A small network was shown many inputs. Here are its activations along a few directions, one row for each input.
In each table, some parts of the input vary, and every possible input appears once, in random order.
Descriptions start from the smaller parts, as in this example, which fits no table here: one of 8 places around a ring, together with either a single point or one of 11 places around a ring or (one of 3 separate values, together with one of 4 places along a line).
Shared parts are said once, and a part with two or three values counts as separate values.

Other details of the inputs vary at random and push rows far along two fixed directions, the same in every table; ignore that.

Table:
x1: [  9   4  21 -38  23 -10  -8  16  -8 -47  14  13  22  -4]
x2: [ -4   3  -4  12  -6  -2   0  -3   4   8 -10  -1 -13  10]
x3: [-4  4  1  9 -8 -6  1 -4 -1 16 -6  2 -9  6]
x4: [-4  3  2  9 -9 -7  2 -4 -2 16 -5  2 -8  5]
x5: [ -7   0   1   9 -11  -6  -3  -9   3  11 -10  -4  -8   6]
x6: [ -3   4  -4  12  -6  -3   1  -1   2  11  -8   1 -12  10]
x7: [ -6   0   0  10  -9  -5  -3 -10   5   9 -11  -5  -8   8]
x8: [ 11 -11  -5  -3   9  19   3  -5  -3  -1  20  -5  12 -21]
x9: [-5  2  3  9 -9 -6  0 -6  0 16 -7  1 -7  6]
x10: [  2   8 -22  18 -16  -5   5  29  -3  11 -15   1   6   6]
x11: [  3   7 -23  19 -17  -6   7  30  -4  11 -14   0   7   5]
x12: [ -4   1   3   9 -10  -7   1  -6  -1  16  -6   0  -6   6]
x13: [ -4  20  25 -29   9 -35  -7  19 -10 -41  -8  20   2  23]
x14: [ 10  -9  -4  -4  11  20   2  -6   0   0  17  -4   9 -22]
x15: [ -3   4  -1   9  -7  -5   2  -2  -1  16  -6   3 -10   7]
x16: [  2 -11  -6 -13  14  23   5  -3   5 -14  13 -10   8 -16]
x17: [ 3  1  0 16 -7 -9 -3 -2  0 15 -3  5 -5  6]
x18: [ -7   1  -3  11  -7  -2  -3  -9   6   8 -12  -3 -11  10]
x19: [ -2   4  -4  12  -7  -4   3  -1   1  11  -7   0 -12   9]
x20: [ 10 -13  -5  -3  10  18   4  -1   2   1  22  -4  13 -21]
x21: [  4  -9  -2 -16  12  21   8   1   0  -7  20  -4  10 -19]
x22: [ 11 -11  -5  -3   9  18   3  -2  -1   0  20  -6  12 -22]
x23: [ 10 -10  -5  -4  10  20   2  -5  -1  -1  18  -4  10 -21]
x24: [  1 -11   1 -17  11  22   2  -6   3  -8  16  -8  13 -19]
x25: [ -6   2  -5  12  -5  -2  -1  -6   4   8 -12  -3 -12  10]
x26: [  3  -6  -5 -14  14  22   7   1   2  -8  19  -5   8 -18]
x27: [ -7   1  -1  10  -8  -4  -4 -11   5   9 -12  -4  -8   9]
x28: [ -8   1   1   9  -9  -5  -4  -9   3  11 -11  -3  -8   7]
x29: [ -4  17  23 -26  10 -32  -9  17  -6 -45 -12  16   1  25]
x30: [ -6   0  -3  11  -8  -4  -2  -9   5   7 -12  -4 -11  10]
x31: [ -6  15  31 -31   6 -35 -12  12  -8 -40 -11  17   8  21]
x32: [ 11 -10  -4  -4  11  19   3  -6  -2   0  19  -4  10 -22]
Each input here is: one of 2 separate values, together with either a single point or one of 4 places along a line or one of 11 places around a ring.
The inputs of x32 and x14 match in every part but the choice among 2 separate values. If x29 is changed in the same way as x32 into x14, which row does it become?
> x2
Which other rows does x1 become when the choice among 2 separate values takes its other values? List them by row number.
> x22

Table:
x33: [  3  -4  -9  30 -17   3  -5 -20  -3  27 -15  -7  -7   2]
x34: [ 10  16   1  -1  -9 -33  -2  46 -14  -9 -11  24  19  12]
x35: [  1   4 -14  31  -5   6  10  -8   4  28  -2   0 -27  10]
x36: [ -6   0 -12  21 -13   6   1 -14  -2  31 -20 -10 -15   2]
x37: [-12 -11  -8  23 -17   2   7 -13   9  28 -11 -14 -13  11]
x38: [-16  15  25 -19  -3 -21  -3  -3  -1 -15 -14   9 -11  21]
x39: [ -1   3  33  -9   5 -35 -20 -15   1 -19  -5  13 -11  18]
x40: [ 10 -19   8 -25  20  16  -3  -2   4 -35  20 -12  21 -23]
x41: [  2  -2  -7 -33  21  22   4   8  -5 -29  15  -6  20 -25]
x42: [ -3 -18  17 -35  26  18   1 -16  10 -23  29  -5  10 -15]
x43: [  4   1 -18  31 -19   0  -3 -14  -3  27 -11  -6  -7   1]
x44: [ -2   5  28  -7   2 -35 -14  -9   0 -22  -9  10  -5  18]
x45: [ 11 -11  17 -28  26  20 -11 -21  -2 -26  26   3  17 -24]
x46: [  3 -18 -37   5   5  53   9   1   9  20  12 -23  17 -38]
x47: [ -6  -9   6 -36  13  28   8   4   2 -28  14 -12  14 -19]
x48: [ 11  -7  -7 -24  28  27  11  18  -1 -37  20  -4  11 -14]
x49: [-14   6  25 -14   2 -30  -3  -5   3 -18  -9   9  -5  26]
x50: [ 11   4 -20  33 -22  -9  12  16 -12  41   2   6  -1  -6]
x51: [  3   3  -8  27  -2   6   3 -15   6  31   2   3 -33  11]
x52: [ -6   1   0  17  -5   5  -5 -31   1  38  -9  -1 -24   1]
x53: [  1  -5   8 -35  27  23   2 -10  -3 -24  18  -3  16 -24]
x54: [  0   9  12  -5  -4 -35 -11   8  -2 -26 -11   6   0  17]
x55: [ 10 -10  12 -27  24  20  -5 -15  -4 -30  23   0  23 -24]
x56: [ 10  14  16  -5  -5 -36  -2  30 -21  -9  -6  21  11  13]
x57: [  9   2  -3  31 -16  -9   8  -1 -10  46   7   7  -5  -4]
x58: [-14  14  30 -21  -1 -21  -9  -9   0 -12 -11  12 -17  21]
x59: [  4   1 -23  33 -20   4  -6  -2   3  27 -18  -6   2   3]
x60: [  3   6 -29  33 -11   6  13   9   2  23  -8  -3 -22   8]
x61: [  9  17  28  -9   2 -39 -10  13 -17  -1   7  27   1  14]
x62: [  1  18  -9   1   2 -19  -1  39  -1 -26 -20  16  -2  26]
x63: [-13   8   5  -7  -6 -25  -5  23   6 -20 -18   5   9  26]
x64: [ -2 -27 -28   4   4  46  19 -10  15  16  28 -28  10 -32]
x65: [-15  16   5 -12 -11 -17  -5  25   2 -18 -23   6   3  21]
x66: [ 10 -27 -31  14   2  45   5  -2  18  14  21 -27  19 -38]
x67: [-14   4 -15  19 -24   7   9  -5   5  29 -12 -11 -18   3]
The inputs of x52 and x46 match in every part but one. If x42 is changed in the same way as x52 into x46, which row does it become?
> x63
What is each input in this table made of?
> one of 5 places along a line, together with either one of 2 separate values or one of 5 places around a ring
Which other rows does x57 become when the choice among 2 separate values takes its other values? List them by row number.
> x35
Start at x47 and move only the place on the ring of 5, one step at a time. The first step leads to x37. Which rows follow, in order?
> x40, x33, x36
Which other rows does x62 become when the place on the line of 5 takes its other values? List them by row number.
> x35, x48, x51, x60
Which other rows agree with x64 in the place on the line of 5? List them by row number.
> x41, x43, x50, x54, x60, x67

Table:
x68: [ -5   4  -2   9  -8  -8  -6  -4   5  -4 -17  -4  -6  14]
x69: [ -5   1   1   9  -7 -11 -12  -8   3   0 -17  -4  -2  11]
x70: [  7 -19 -28   4  10  47  15  -4   9   8  21 -21   2 -30]
x71: [  6  -4  20 -42  24  -3 -11   6  -3 -54  10   4  32 -10]
x72: [ 12 -20 -23  11   6  47  20  -1   2  30  32 -15   9 -37]
x73: [ -8   1   4  10 -17 -14  -5  -7   0  13 -18  -1   2   9]
x74: [  5  11  -3  11  -2 -10  -1   8  -5   6  -6  12 -11  10]
x75: [  1   4   6  13 -14 -20  -4   0  -4  18  -6   6  -1   4]
x76: [ -7  12  -8  10  -8  -9   9  12  -3  10 -10   6 -12  15]
x77: [-12   6  -3   8 -16  -8  -1   0   5   5 -20  -5  -6  14]
x78: [  7   3   6  13  -6 -20  -8  -4  -3   8  -4   7  -2   5]
x79: [  7 -28 -19   9  -3  45   9 -18   5  29  26 -23  17 -43]
x80: [ -1   0  35 -52  38   3  -5 -14   0 -51  23   9   1  -4]
x81: [  3   0   7  12 -10 -17 -11  -9  -4   5  -9   3   0   6]
x82: [  6   9  12 -46  26   3   3  30 -10 -45  18  15  22 -10]
x83: [-12   5  -6   8 -11  -7   2   8   7   5 -17  -1  -9  17]
x84: [ -2 -27 -25   6  -1  51   8 -18  13  24  17 -31  14 -38]
x85: [ -9   9  -8   7 -11  -7   7  11   0   6 -16  -1 -13  14]
x86: [  0   9  -7  11  -1 -10   4   8  -2   0  -7   7 -12  14]
x87: [  9   6   3  12  -5 -17  -5   0  -7   9  -2  10  -4   8]
x88: [ -5   3  -5   9  -4  -7  -3   4   7  -4 -14   0 -10  17]
x89: [  8   7   2  14  -2 -14   0   6  -7   7  -3  10  -8  10]
x90: [  3   8   2  12 -12 -17  -1   4  -8  20  -4   9  -3   8]
x91: [ -8   1  38 -58  34   4  -2 -11  -1 -46  24   8   2  -4]
The inputs of x69 and x84 match in every part but one. If x71 is changed in the same way as x69 into x84, which row does it become?
> x73
What is each input in this table made of?
> one of 2 separate values, together with either a single point or one of 11 places around a ring
Which other rows does x86 become when the choice among 2 separate values takes its other values? List them by row number.
> x76

Table:
x92: [  3   4  -5  13  -9 -14   2  13  -5   9  -7   5   3   9]
x93: [ -8 -13  -3 -10   5  26   9 -16   8   2  13 -17   0 -17]
x94: [ -8  10  -5   3  -6  -3   3  10   1   8 -10   4 -13  12]
x95: [ -2 -13  -3  -8   1  24   4 -13   1   6  10 -14  12 -24]
x96: [  6 -14 -14   3   8  25   4  -8  10  -6  12 -14   1 -16]
x97: [  3   0  12   8  -4 -14 -13 -17  -3  11  -6   5  -4   5]
x98: [ -2   2  -4  11  -9 -10  -7  -1  -1   3 -16   0   3   9]
x99: [ -7 -14 -11  -7   5  30   6  -6  15  -1  10 -17   3 -14]
x100: [  9   6  -6  16  -9 -16  -1  13  -5   7  -5   5   0   6]
x101: [ -1  -6  -8 -10   7  29  14  -5   0   9  18  -8  -1 -20]
x102: [  3   8  10   8   2 -10  -2 -10  -4  12   2  13 -16   9]
x103: [  9   7  15 -35  19 -16 -15  18  -8 -58   2  10  25   0]
x104: [ -7   1  -2   9  -4  -6  -1  -4   6  -1 -14  -3 -10  16]
x105: [  7   3  11  11  -6 -18  -4  -3  -7  16   3  11  -3   5]
x106: [ -8   4  -1   5 -13  -8  -7   0   3   6 -17  -2   1   8]
x107: [ -3   0  13   7   1 -12  -7 -20   4   6  -3   3 -16  11]
x108: [  5  10  -7  14  -2  -7   1   8  -3   3  -8   7 -14  10]
x109: [  6  -8 -17   0  12  31  13   3   2   3  15  -7   3 -17]
x110: [ -4   5   5   4 -14 -14   4   5  -7  14  -5   4  -1   5]
x111: [  0   8  18 -44  15 -17  -4  33  -7 -49   7  14  28   1]
The inputs of x93 and x99 match in every part but one. If x95 is changed in the same way as x93 into x99, which row does it become?
> x106
What is each input in this table made of?
> one of 4 separate values, together with one of 5 places along a line
Which other rows does x107 become when the choice among 4 separate values takes its other values? List them by row number.
> x97, x102, x105

Table:
x112: [  4   0 -10  17  -7   3   5   1  -2  20   1   0  -5  -2]
x113: [  2   0 -10  16  -6   5   5   1   0  19  -1  -1  -6  -1]
x114: [  0  -6  -2  14  -5   2  -1 -14   5  18   0  -4  -7  -1]
x115: [ -9  20  15 -10  -6 -39  -6  21  -6 -23 -23  16  -3  32]
x116: [  4 -11   4 -28  17  17  -2   0   1 -29  14  -7  22 -20]
x117: [ -3  -4  -6  14  -6   6   2 -12   7  13  -3  -7 -11   2]
x118: [  5  -9  10 -28  19  15   0  -3  -2 -21  23  -1  17 -19]
x119: [ -4  -2  -8  13  -5   7   3 -10   5  15  -3  -6 -11   2]
x120: [ -1  -3  -6  14  -4   5   3  -9   4  16  -1  -5 -11   1]
x121: [ -5  -5  -8  13 -10   6  -2 -12   5  14  -9 -10  -3  -1]
x122: [  7  -8   6 -27  23  17   2   3   0 -27  23  -1  17 -18]
x123: [ -7  -4  -3  10  -7   8   1 -15   6  16  -4  -7 -11   2]
x124: [ -1  -3 -13  15 -11   4   5   5   3  17  -4  -6  -1  -1]
x125: [ -2  22  15  -8  -1 -39 -11  20 -10 -26 -23  20  -4  30]
x126: [  1  -1 -15  16  -9   5   2   4   2  16  -5  -5  -3  -2]
x127: [  9  -9   7 -23  19  14   0   0   0 -24  24  -1  16 -19]
x128: [ -7  21  26 -12  -1 -42 -11   9  -9 -20 -19  21  -9  30]
x129: [ -2  -1  -2  10  -6   5   1 -13   2  21  -1  -2  -9  -2]
x130: [  0  -2 -10  15  -9   3   6   3   1  20  -1  -3  -3  -2]
x131: [  2  -6  -2  15  -6   0  -1 -14   2  20   2  -3  -6  -2]
x132: [-11  21  22 -13  -2 -38  -9   8  -6 -22 -22  16 -12  32]
x133: [  7   0 -12  18  -7   4   2   1  -3  19  -1   0  -4  -3]
x134: [  9  -5  -2 -24  18  16   1  16  -2 -27  19  -1  24 -20]
x135: [ -4  -2  -4  11  -5   6   4 -10   3  18  -2  -5 -12   0]
x136: [ -2  -7  -3  13  -5   4   0 -14   6  16  -2  -6  -9   1]
x137: [  3  -7  -4 -27  15  18   5  16   2 -29  16  -6  23 -17]
x138: [ -7  21  15  -9  -2 -37  -8  18  -7 -24 -22  18  -6  32]
x139: [ 11  -5  -2 -23  16  14   2  15  -4 -25  19   0  24 -21]
x140: [  8  -6   1 -26  16  14   6  15  -4 -24  22   0  23 -20]
x141: [ -4  -2  -3  10  -6   7   2 -13   3  19  -3  -5 -11  -1]
x142: [-12  21  24 -15  -3 -38 -11   5  -6 -23 -24  17 -10  33]
x143: [ -2  -3 -12  14 -10   5   7   3   2  18  -3  -5  -4   0]
x144: [  5   0 -12  18  -6   5   2   1  -1  18  -3  -1  -5  -2]
x145: [ -8  19  30 -13  -2 -43 -15   5  -8 -21 -20  20  -7  32]
x146: [ -1  -5  -5  15  -6   5   1 -11   6  15  -1  -6 -11   1]
x147: [  0  -1  -3  12  -6   3   3 -10  -1  22   2  -1 -10  -3]
x148: [ -5  -6  -5  13  -6   6   0 -14   8  14  -4  -8 -10   2]
x149: [  0  -1 -12  15  -6   6   6   1   1  17  -3  -3  -7   0]
x150: [  7  -6  -1 -25  15  15   4  16   0 -25  19  -2  25 -19]
x151: [  1   0 -15  16  -6   8   3   0   2  14  -7  -4  -7   0]
x152: [  7  -9   6 -24  15  13  -3  -1  -3 -23  17  -4  24 -22]
x153: [  1  -5  -3  16  -5   3   0 -11   4  17   1  -3  -9  -1]
x154: [ -2  20  25  -9  -1 -45 -11  10 -11 -21 -17  22  -6  31]
x155: [ -1  -1 -16  16 -10   7   3   3   3  15  -7  -6  -3   0]
x156: [  0  -1  -1  11  -6   4   1 -13  -1  22   1  -1  -8  -3]
x157: [  8  -6   0 -24  14  13   4  16  -3 -23  20  -1  25 -20]
x158: [  2 -10   9 -31  20  20   0  -3   2 -27  20  -5  15 -18]
x159: [ -1  -5  -5  14  -9   3  -3 -12   2  18  -6  -6  -1  -4]
What is each input in this table made of?
> one of 4 places along a line, together with either a single point or one of 5 places around a ring or one of 6 places around a ring
The inputs of x114 and x136 match in every part but the place on the line of 4. If x113 is changed in the same way as x114 into x136, which row does it become?
> x149
The inputs of x120 and x122 match in every part but the place on the line of 4. If x143 is changed in the same way as x120 into x122, which row does it become?
> x130
Start at x138 and move only the place on the ring of 5, one step at a time. The first step leads to x115. Which rows follow, in order?
> x137, x155, x151
Which other rows does x158 become when the place on the line of 4 takes its other values? List them by row number.
> x118, x123, x145
Which other rows does x154 become when the place on the ring of 6 takes its other values? List them by row number.
> x118, x127, x131, x147, x156
Which other rows does x148 become when the place on the ring of 6 takes its other values? List them by row number.
> x117, x119, x123, x132, x142
